A small network was shown many inputs. Here are its activations along a few directions, one row for each input.
In each table, some parts of the input vary, and every possible input appears once, in random order.
A made-up example of a description, with smaller parts first: one of 4 places along a line, together with either a single point or one of 9 places along a line or (one of 3 separate values, together with one of 5 places around a ring).
Shared parts are said once, and a part with two or three values counts as separate values.

Other details of the inputs vary at random and push rows far along two fixed directions, the same in every table; ignore that.

Table:
x1: [  8  16   3  16   4  -4 -10   3   5   5   7 -26]
x2: [-29 -11   3   5  -3 -12  20  20  30 -22   2  -6]
x3: [  5  16   8  14   4  -6 -13   5  -7   4  -2 -25]
x4: [ 11  15   3  16   1  -4  -8   3   4   6   5 -26]
x5: [-14  -8 -11  -8  -1   0  23   6  16 -13  14  13]
x6: [  9   6  10  16   5  -5 -14   6 -13   6  -9 -22]
x7: [ 13   7 -21   8   8  10   0  -6   3  -6  10 -23]
x8: [-12   2  21 -25 -18 -11  10  -3 -11  20   6  53]
x9: [ 23  27  12 -17 -12   0 -16 -23 -31  41  10  27]
x10: [-26 -30 -12   2   2   1  18  11  13 -24 -12   7]
x11: [ 10  -5 -21  10   9  11  -9 -10  -7  -3  -7 -18]
x12: [  4  -4  -3   9  11   7 -14  -8 -15   1 -15 -20]
x13: [ 18  29  -4   0  -2  -2 -11 -12   1  19  18 -13]
x14: [ -7  10   2 -32 -17 -10  21  -4  13  14  33  44]
x15: [ 35  19  18 -25  -4  12 -33 -23 -19  22  -2  35]
x16: [-27 -20  19   9  -1 -15  12  28   8 -17 -14   1]
x17: [  7  15   7  15   2  -5 -11   5  -7   5  -4 -25]
x18: [-11 -16 -12  -5  -3   1  23   1  11  -9   4  17]
x19: [ -7  -6   2 -32 -13   2  17  -6  -9  18   8  56]
x20: [ 11  10 -14   5   4   3  -4  -6   8  -3  13 -27]
x21: [ 19  -8  11   8   9  15 -30  -3  -4 -18 -30 -15]
x22: [-27 -32  -5   0   4   6  17  15   7 -22 -17   8]
x23: [-27 -30   5   2   0  -3  16  12   5 -19 -23   5]
x24: [ 11  -1 -22  10  12  11  -3 -11  -1  -4   3 -19]
Description of these inputs: one of 2 separate values, together with either a single point or one of 11 places around a ring.
The inputs of x1 and x4 match in every part but the choice among 2 separate values. If x24 is changed in the same way as x1 into x4, which row does it become?
Answer: x18
Change only the choice among 2 separate values in x21. List by row number the other rows that result.
Answer: x15

Table:
x25: [  0   1  -6  14  14   1  -8   9   0  -7   0 -28]
x26: [ 12  25   2 -17  -5  -1  -5 -12 -13  24  21  11]
x27: [ 19  20  -4  -6  -9  -2   3 -14 -14  29  18  15]
x28: [ 17   7  25 -14  -6   5 -23 -14 -38  26 -19  28]
x29: [ -4   3  -8  18   5  -4   1   3   0  -2   0 -34]
x30: [ 16   3  22 -16   0   7 -28 -16 -37  25 -20  33]
x31: [ 22  18  -1 -11  -9   2  -6 -20  -5  23  12  20]
x32: [-36 -12   7 -20 -18 -15  34  10  15  -2   9  35]
x33: [ 12  -2  -4  14   7   7 -10   4   6 -15  -8 -22]
x34: [  8  19  -6 -16  -2   0  -7 -20 -10  28  19  14]
x35: [-44 -38  -3   4  -5  -5  33  21  27 -39 -17  -2]
x36: [-27  -7  20 -18 -16 -19  27  21  22  -5  11  41]
x37: [  0  -7 -16   8  11  10  -8  -9   1 -10  -7 -23]
x38: [  9   0  -6  18   8   3   0  10  -3  -9  -3 -26]
x39: [ -1   5  -2  18   4  -5  -6   2   9  -4  -2 -31]
x40: [ 12   1   0  20   7   2  -7   9   6 -12  -5 -25]
x41: [ 11  25   3 -14  -9  -4  -9 -20  -3  27  18  12]
x42: [ -4  -1 -11  17  11  -1  -5   2   1  -2  -1 -29]
x43: [ 12  21  -1 -19   1   2 -10 -13 -12  23  21  16]
x44: [  3  -2  -7   9   4   5 -10  -8   9 -11  -8 -25]
x45: [-37 -36   8   2  -3  -4  23  27  35 -46 -17   2]
x46: [  5  -6 -14  19  10   4  -2   1  -1  -4  -5 -23]
x47: [  4  -1  -8   7   8   9  -6  -1  -1 -14  -5 -26]
x48: [-29  -9  19 -23 -16 -15  25  16  23  -8  10  42]
x49: [ 20   8  31 -14  -7   3 -31 -15 -29  24 -22  30]
x50: [  8   0  -5  21   4   0  -4   2   7  -6  -6 -25]
x51: [ 23  14  -5 -16   1   8  -8 -13 -14  20  15  23]
x52: [-22 -17   8 -19 -15  -7  34  17  12 -10   5  46]
x53: [-27 -20   6 -28  -9  -4  25  10  14 -11   6  47]
x54: [  5  -4 -14  16   4   7   1  -3  -1  -8  -8 -24]
x55: [  6  -8 -17  13  10   9  -5  -4  -1  -8  -8 -20]
x56: [  9  -5  -9  17  14   6  -5   9  -2  -9  -4 -22]
x57: [  0   5  -3  16   8  -2  -2  10  -1  -7   1 -32]
Describe the family of inputs behind these rows.
Answer: one of 3 separate values, together with either a single point or (one of 2 separate values, together with one of 5 places around a ring)
The inputs of x49 and x30 match in every part but the choice among 3 separate values. If x45 is changed in the same way as x49 into x30, which row does it become?
Answer: x53
List by row number the other rows that have the choice among 3 separate values in common with x28.
Answer: x26, x27, x29, x32, x35, x38, x47, x52, x54, x57

Table:
x58: [-19  -9   7  -5  -8 -12  19  10   4   1   2  21]
x59: [-26 -17  -6   2   1  -5  19  14  23 -21   1  -3]
x60: [ 18  14   8  -8  -3   0 -11  -7  -7  15   7  14]
x61: [ 16  14  -8  -8  -5   3   0 -14  -4  16  15  10]
x62: [  7  -2 -12  24  16   7 -10   6  -2 -16  -8 -45]
x63: [-20  -7  12 -12 -10  -8  12   7  10  -5  -1  20]
x64: [  9  17  -8 -11  -1   0  -2 -13  -1  17  21   6]
x65: [-15  -9   3  -9  -6  -5  20  12   7  -6   6  22]
x66: [ 13   5   7 -12  -1   7 -16 -14 -21  16  -7  19]
x67: [ 11  -3  -3  26  14   7 -19   7   2 -18 -17 -42]
x68: [ 10   9  -5  14   6   1 -11  -4 -11   9  -2 -24]
x69: [-27 -20   9   3  -3  -7  13  16  18 -22 -13  -3]
x70: [  8   3 -11   6   2   4   0  -6   3  -2   3 -12]
x71: [ 13   4   7 -12  -1   6 -16 -14 -21  16  -7  19]
The inputs of x60 and x67 match in every part but one. If x71 is changed in the same way as x60 into x67, which row does it become?
Answer: x66
Describe the family of inputs behind these rows.
Answer: one of 2 separate values, together with either a single point or one of 6 places along a line

Table:
x72: [-11  -5  -4   1  -3  -5  16  10   9  -6   9   9]
x73: [ 8 15 10  0 -3 -5 -9 -6 -6 17  6 -1]
x74: [ 16  10   0  -7  -4   5  -9 -15  -1   8   2   8]
x75: [  5  12  10 -19  -3  -1  -4  -5 -16  17  11  27]
x76: [ 1 -2 10 -7 -2  0 -6 -2 -2  2 -3 13]
x77: [-6  7 -2 -8  1 -1  3  0 -3  9 10  5]
x78: [-32 -35 -10  10   1  -3  29  17   7 -19 -16   5]
x79: [  2  -1  -9  -9  -9   1  10 -16 -13  18   3  20]
x80: [  1  -1  -4 -11   0   5   0  -8   0   0   5   9]
x81: [-17 -13  11  -2   0  -4   1   9   5 -11 -10   6]
x82: [-5  2 10 -7 -3 -4 -7  1 -4  5 -3  6]
x83: [ 13   3  -8  15  12  11 -24 -12  -3  -8 -13 -36]
x84: [  7   9  -5 -12   2   5  -8 -15  -8  10   9   3]
x85: [ -7  -9   2   0  -6   0  11   5  16 -12  -7   8]
x86: [-23 -28  -4   4   4   1  20  21  19 -30  -9   4]
x87: [ 16  -1 -18  24  18  13 -12   2   0 -13  -6 -43]
x88: [-13 -19   5   5  -7  -5  12   4  -4   0 -17  11]
x89: [ 8 15 -7 -3  3 -4 -1 -6 -6 17 17 -1]
x90: [ 12   7  -4 -12  -7   4   5  -9   2   8  12  17]
x91: [ 4  5  8  3 -6 -6  1  3  3  5  3  5]
x92: [  8   9   0  -5 -10  -2   1  -8   6   9   6  13]
x93: [-3  7  3 -3 -7 -9  3 -4  7  7  5  4]
x94: [ 6 -1  6 -7  1  2 -3  4 -8  1  0 16]
x95: [-1  6 -3 -5 -4 -6  7 -4  4  7 12  1]
x96: [ 7  5  4  1 -4 -3  4  7 -2  3  5  9]
x97: [-15  -5   1 -14  -5  -3   9   1   4  -3   4  13]
x98: [ -9 -14  -5  -7   4   3   8   7   5 -10   0  14]
x99: [ 13  -3 -11  22  16  13 -25  -7   1 -17 -19 -44]
x100: [-16  -7   6 -11  -5  -3   4  -1   7  -6  -3  15]
x101: [  4   5  -3 -17   1   4   0  -7  -7  11  13  22]
x102: [ -2   9  -3 -16   0   0   0  -5  -9  14  13  16]
x103: [-28 -34   2  14  -2  -6  25  22   2 -21 -24   2]
x104: [-18 -23   9   1  -1  -3  18  23  12 -26 -12  12]
x105: [ -1   7  -2 -17   2   2   0  -6  -8  13  13  20]
x106: [-9 -5  8  4 -5 -8 14 16  6 -9  1  8]
x107: [-19  -7   0  -5  -4  -3  12   5  10  -8   0   0]
x108: [ 13  -1  -6  22  19  11 -22   3 -11 -14 -15 -42]
x109: [ 15  12  -3  21  12  -1 -15   3  -9   1  -2 -38]
x110: [ 14   9  11 -15  -8   0  -4  -8  -5  16   6  29]
x111: [-2  7  9 -1 -2 -7  4  6 -4  7  6  4]
x112: [-33 -24   1   6  -2  -8  24  19  23 -26  -6  -8]
x113: [-22 -28  11   0  -2  -4  11  19  16 -25 -17  13]
x114: [  8   2  -3 -17  -3   5  -1 -11  -3   7   9  21]
x115: [  6  16   3  -3  -5  -3  -7 -12  -1  15   8  -2]
x116: [22 16  7 -8 -6  3 -8 -9 -7 19  6 16]
x117: [ 17   7 -18  21  13   9 -12  -1  -2  -4   2 -36]
x118: [ 13  14  -6  -2  -5   0  -1 -11  -1  11  15   0]
x119: [ 15  12  -8  -4  -5   2  -1 -11   0  10  13   3]
x120: [-7  7  5 -6 -7 -3 -2 -5  3  6  1  4]
x121: [ 12   6 -10  28   9   5 -16  -4   5 -11 -10 -47]
x122: [ 17  -3 -16  20  15  15 -16  -6   1 -17 -11 -45]
x123: [  8   4  -5   0  -7   2  -2 -19 -14  19  -6   7]
x124: [ 20  13   3  -2  -1   4  -5  -2 -10  10   6   7]
x125: [  7   8  -7  13  10   7 -24 -10  -5  -4 -11 -39]
x126: [-18  -9   9  -4   0  -5   7  15   0 -10  -6   6]
x127: [11 15  7  0 -3 -7 -8 -5 -5 17  7 -1]
x128: [  6   5   0  24  12   4 -24   1  -5  -6 -15 -49]
x129: [-24 -28   8  15  -3  -8  18  27  25 -31 -18  -5]
x130: [  6  16   7  -5  -1  -1  -7  -1 -14  15   6   1]
x131: [-4  7 -2 -5  0 -4  7  1 -1 10 14  6]
Describe the family of inputs behind these rows.
Answer: one of 5 places around a ring, together with either a single point or one of 11 places around a ring
The inputs of x123 and x78 match in every part but the place on the ring of 5. If x83 is changed in the same way as x123 into x78, which row does it become?
Answer: x101
The inputs of x122 and x86 match in every part but the place on the ring of 5. If x84 is changed in the same way as x122 into x86, which row does it become?
Answer: x105
Change only the place on the ring of 11 in x85. List by row number the other rows that result.
Answer: x74, x83, x92, x93, x99, x100, x115, x120, x121, x125
List by row number the other rows that have the place on the ring of 5 in common with x111.
Answer: x75, x94, x96, x103, x104, x106, x108, x109, x124, x126, x130
A walk changes only the place on the ring of 11. It starts at x128 and steps to x73. List the rest of the walk in order.
Answer: x127, x91, x129, x116, x110, x113, x76, x81, x82
